(824, 150, 358, 190, 168, 571, 292)
292
(122, 96, 63, 218)
218
(146, 133, 168, 233, 21, 92)
92
(34, -4, -16, -50, 6, -2)
-2
(-507, -196, 917, 568)
568
(210, 34, 13, 146, 27, 111)
111
---
[-11  23  33  -4 -22   1] -> -22

[[-31  -5   3  12  -4  -1  -6]
 [  8   2 -25  17  -8   5   4]] -> 5

[[ -8   9 -19   6  36  25]
 [  0   9 -12 -11  31  37]] -> 31

[-17  22 -35 -19] -> -35

[-18 -30  -4  36 -29 -17 -31] -> -17

[-33  29  24 -17  -8] -> -17

[[  3 -30  -3 -30 -17 -36]
 [ -9 -22 -15 -25  -1 -31]
 [ 19  21  22  18  -5  30]] -> -5

[[-15 -41  28  18]
 [-13  22 -10  -2]] -> -10

[-19  15  -3 -34] -> -3
---
[[-197 -191  -41 -483 -387  141 -346]
 [ 743 -404 -214 -513  122  680 -848]] >> -197, -848

[ 91 173  86 209  89 172  25] >> 91, 25

[[ 40  30 -33  39   5 -28  11]
 [ -9 -32  26  13 -12 -46 -23]] >> 40, -23

[71 90 70 20 17 39  3] >> 71, 3

[6 2 5 5 7] >> 6, 7

[6875 5130 2160 6468 7648 4213 8098] >> 6875, 8098

[155  41  13 130  67 159 230] >> 155, 230
---
[ 0.109 -0.103  0.034 -0.018  0.129 -0.037] 0.129
[-0.143  0.114 -0.153  0.110] 0.114
[ 140.281 -139.105 -153.220  133.740] 140.281
[  94.6   -1.4 -148.1  145.6  -56.9] 145.6
[ 0.121 -0.090 -0.043 -0.109  0.049 -0.070] 0.121
[-0.138  0.185 -0.181 -0.193  0.167  0.056] 0.185
[-139.632  -87.782  -30.032  161.790] 161.790
---
0.139	-0.109	0.050	-0.098	0.209	-0.114	-0.098
0.078	-0.062	0.123	-0.124	0.233	-0.127	-0.132
0.182	-0.100	-0.039	-0.014	0.129	-0.036	-0.006
>> -0.039

12.8	-10.5	-15.0	1.6	-0.7 >> 12.8

36.2	-8.8	125.7	-108.9	-125.2	65.0 >> -8.8

-1.7	1.2	1.4	-0.6	-1.4	1.5 >> 1.2

50.5	-4.0	-51.0	-108.8	95.6	106.0 >> -4.0

-13.181	7.868	-5.203	11.048
-4.951	3.660	22.443	4.732
18.254	-6.455	-2.985	-10.930
>> 4.732

100.9	-49.8	53.3	190.4
92.2	30.5	-131.1	-95.1
>> 190.4
---
[[ 6  9 25 13 27  2]
 [30 -6 -1 12 -2 -3]
 [-1  9 19  7 21  3]] out -2

[[-21   2   8  13  23]
 [ 17  -2  -7 -11 -20]
 [-29   4  12  19  33]] out -11

[[-28   4  12  18  32]
 [-17   2   7  11  20]
 [-17   2   7  11  19]] out 11

[[ -5  18  19   8   6]
 [-35  31  34  31  36]
 [  9  -1  -3  -7  -9]] out 31

[[ 11  36  22   8  30 -26  36]
 [ 12   3   2  17 -13  -7 -21]
 [-11   5  19  27  12   1   3]] out -7

[[ 36  29  19 -30 -39 -35 -32]
 [ 36  30  21 -35 -40 -36 -33]
 [ 22  20  14 -20 -23 -23 -22]] out -36

[[  0 -10  -1  20  29  12 -14]
 [ -6  -4  -1   2   8  32  -9]
 [  1  -8  -1   8  16  -1  -6]] out 32

[[  7  -4  13  15   7]
 [ 27 -25  29  31  24]
 [ -6   5  -7  -7  -5]] out 31

[[ 16 -17  18 -20]
 [-38  25 -40  27]
 [-14   2 -14   1]] out -40
---
[[4, 2, -22, 37, -13], [12, 18, -2, 0, -27]] -> 37
[[5, 3, 2, 6, 7, 2, 5], [5, 3, 6, 6, 5, 5, 3], [2, 2, 5, 7, 4, 5, 4]] -> 2
[5, 5, 1, 9, 5, 3, 1] -> 3
[[82, 63, 53, 34, 87], [98, 6, 81, 60, 9], [34, 8, 81, 7, 14]] -> 34
[331, 825, 113, 965, 694, 48] -> 694
[9, 132, 152, 28, 67, 201, 121] -> 201
[7, 0, -37, 32, 26, 14, 30] -> 14
---
((-15, -5, -26, 24), (-1, -16, -30, 10), (-11, -20, -9, 15)) value 24
((-11, 4, -3, 13, 8, -7, -34), (-12, 12, -3, 16, 1, -2, -33), (-4, 0, 1, 9, 7, -6, -30)) value -34
((5, -37, 27, -38, -36), (-11, 8, -36, 10, 8), (-10, 4, -32, 4, 4)) value -36
((-17, -8, 19, -16, 2, -19), (25, -12, -15, -10, -2, -39), (11, 10, -4, 18, -2, 36)) value -19
((-6, 0, -3, -12, 9, -31, -4), (-13, -3, -17, -10, -23, 10, -2), (-8, -1, -6, -12, 1, -21, -3)) value -4
((-37, 21, -17, -4), (-22, 3, -29, -24), (-25, 7, -18, -27)) value -4
((-9, -12, 7, 23, -12), (1, 16, -10, 9, -8), (34, -12, -3, -8, 5)) value -12
((2, 1, 2, -2, 12, -28, 5), (-3, -5, -10, 9, 0, -29, -4), (4, 6, 4, -1, 0, 4, -11)) value 5
---
(2629, 9537, 3230, 6024, 4488, 9000) Out: 2629
(5, 5, 2, 8, 7) Out: 5
(8694, 7726, 4420, 2943, 6887) Out: 8694
(-3, -20, 28, 18, 15, -27) Out: -3
(5, 7, 8, 7, 7, 2, 1) Out: 5
(76, 54, 52, 20, 27) Out: 76
(2, 1, 16, -28, 25) Out: 2
